A small network was shown many inputs. Here are its activations along a few directions, one row for each input.
In each table, some parts of the input vary, and every possible input appears once, in random order.
A made-up example of a description, with smaller parts first: one of 3 separate values, together with either a single point or one of 11 places around a ring or (one of 5 places around a ring, together with one of 6 places along a line).
Shared parts are said once, and a part with two or three values counts as separate values.
(in the rows, 128 means zero)

Other details of the inputs vary at random and push rows far along two fixed directions, the same in every table; ignore that.

Table:
row 1: [203 128 184 123 100 113 163 134 135 170 134 135 154  88]
row 2: [182 102 151 101 111 148 135 165 122 156 152 156 147 130]
row 3: [ 88 129 107 132 147 115 103 106 139 111 143 104 140 123]
row 4: [ 71 149 101 154 131 122 121 128 123  90  99 103 105 157]
row 5: [151 115 105 170 171  72 134 181 168  33 138 138  91 123]
row 6: [173 116  91 147 137 108 130 180 162  81 154 130 121 121]
row 7: [ 92 145 100 139 114 149 112 121 116 124 112 113 127 141]
row 8: [183  88 157 119 115 130 169 137 127 155 136 161 118 112]
row 9: [160 106 108 158 131  97 152 176 155  84 139 135  92 130]
row 10: [185 101 136 120 100 149 161 145 146 160 145 157 121 119]
row 11: [ 83 143 115 122 158 100 106  92 128 108 122 106 113 125]
row 12: [ 96 188 164 129 103 136 114  75  93 166  91  98 163 122]
row 13: [103 125 159  91 117 168 117  79  98 203 132 132 172 132]
row 14: [101 154  98 129 124 145 105 118 120 122 118 111 140 145]
row 15: [ 87 145 142 112 146 127 103  94 110 135 106 118 126 144]
row 16: [184  97 127 124 103 146 152 150 140 162 150 155 125 109]
row 17: [105 135 172  74 122 172 123  73  85 218 126 140 160 123]
row 18: [ 87 141 118 118 157 120 110  98 126 127 138 110 127 118]
row 19: [ 70 154 116 146 155 116 109 109 120  87  99 118 117 143]
row 20: [159 115 109 158 124 125 140 197 155  74 126 138 105 151]
row 21: [ 71 143 115 145 134 123 119 109 112  92  91 107 111 150]
row 22: [183  97 140 105 115 134 139 149 138 158 166 152 143 110]
Description of these inputs: one of 2 separate values, together with either a single point or one of 10 places around a ring.
The inputs of row 15 and row 11 match in every part but the choice among 2 separate values. If row 12 is changed in the same way as row 15 into row 11, which row does it become?
> row 1

Table:
row 23: [157 114 120 145 157  90 119 179 155  70 152 128 119 127]
row 24: [ 70 161 117 140 127 124 111  87 115 116 101  98 125 135]
row 25: [159 113 118 149 156  87 125 176 158  68 150 130 115 123]
row 26: [182 101 181 102 128 134 150 147 119 171 140 163 145 119]
row 27: [150 130 107 162 133 111 125 188 147  64 123 127 111 147]
row 28: [184 109 146 109 100 159 151 147 126 177 142 157 145 118]
row 29: [ 61 138  77 125 128 152 103  93 122 122 122 108 117 147]
row 30: [ 67 158 126 130 147 116 104  85 113 115 108 102 130 133]
row 31: [ 69 161 114 140 122 129 110  92 115 117 102  96 127 140]
row 32: [105 138 155  84  87 178 137  46  93 241 123 126 165 110]
row 33: [192  98 159 112 107 140 161 143 132 176 148 157 141 106]
row 34: [ 74 161 105 131 138 118 106  78 125 120 118  99 124 121]
row 35: [153 126 123 158 151  88 132 175 150  63 127 129 104 130]
row 36: [169  86 144 107 111 166 158 155 123 171 137 171 126 137]
The inputs of row 35 and row 34 match in every part but one. If row 24 is changed in the same way as row 35 into row 34, which row does it become?
> row 33
Describe the family of inputs behind these rows.
> one of 2 separate values, together with either a single point or one of 6 places along a line
Which other rows does row 26 become when the choice among 2 separate values takes its other values? List them by row number.
> row 23

Table:
row 37: [ 52 149 140 106 147 141 107  46  96 156 103 119 131 134]
row 38: [207  83 149 115 145 107 146 184 147 129 171 161 136 105]
row 39: [102 140  83 154 162 103  92 167 143  42 139 111 116 150]
row 40: [206  91 150 119 143 132 148 200 144 118 155 171 120 130]
row 41: [116 157  94 176 141  87  98 166 152  38 122  93 123 138]
row 42: [ 58 149  92 106 122 168 106  73 103 156 102 117 119 150]
row 43: [ 53 152 142 132 104 154 122  85  91 155  85  96 136 163]
row 44: [102 108  58 160 135 120 113 167 151  55 141 118  89 151]
row 45: [108 123  63 156 158  83 104 149 181  53 170  98 103 119]
row 46: [ 67 167  97 130  97 165 121  71 109 150  88 106 122 140]
row 47: [123 157 112 167 154  67 111 141 147  55 124  93 109 121]
row 48: [ 45 129 130 110 123 162 110  82  94 153 102 107 128 167]
row 49: [174 107 150 100  66 197 171 104 110 237 135 160 162 112]
row 50: [123 152 105 166 146  72 110 146 146  54 130  93 124 121]
row 51: [184 113 165  85  75 156 166  82 127 237 158 141 157  81]
row 52: [159  89 201  71 126 154 163  88 104 225 138 174 157 104]
row 53: [110 163  94 174 142  92 103 167 142  35 117  93 119 145]
row 54: [173 130 202  88  94 165 167 108  91 227 113 170 153 114]
row 55: [208  83 147 117 139 116 136 190 156 123 173 159 136 118]
row 56: [201  77 163 121 159  99 152 176 146 126 157 167 121 103]
row 57: [215 100 178 137 136  90 165 180 147 119 141 155 123 101]
row 58: [ 53 161 125 105 145 148 105  63  96 149 105 117 129 144]
row 59: [169 118 214  92 101 153 167  95  92 227 111 168 154 108]
row 60: [ 56 144  85 107 118 174 111  69 107 155 107 117 118 143]
row 61: [221 101 134 145 107 132 168 213 149 114 125 168 109 136]
row 62: [208  84 143 119 138 123 138 202 150 121 168 166 137 122]
row 63: [212  81 127 150  92 137 172 206 150 122 143 164 114 125]
row 64: [111 134  98 146 175  77 103 139 149  59 141 108 110 125]
row 65: [ 55 141  75 117 114 175 103  68 117 164 131 110 138 142]
row 66: [ 58 187 128 127 119 147 104  71 100 145  87  94 141 132]
row 67: [ 49 172 152 125 132 119 116  44 102 151  88  92 141 121]
row 68: [121 152 101 171 140  81  98 154 156  42 129  89 121 132]
Describe the family of inputs behind these rows.
> one of 2 separate values, together with either a single point or one of 5 places along a line or one of 10 places around a ring
Which other rows does row 57 become when the choice among 2 separate values takes its other values? List them by row number.
> row 56
Which other rows does row 43 become when the place on the line of 5 takes its other values? List them by row number.
> row 46, row 49, row 61, row 63
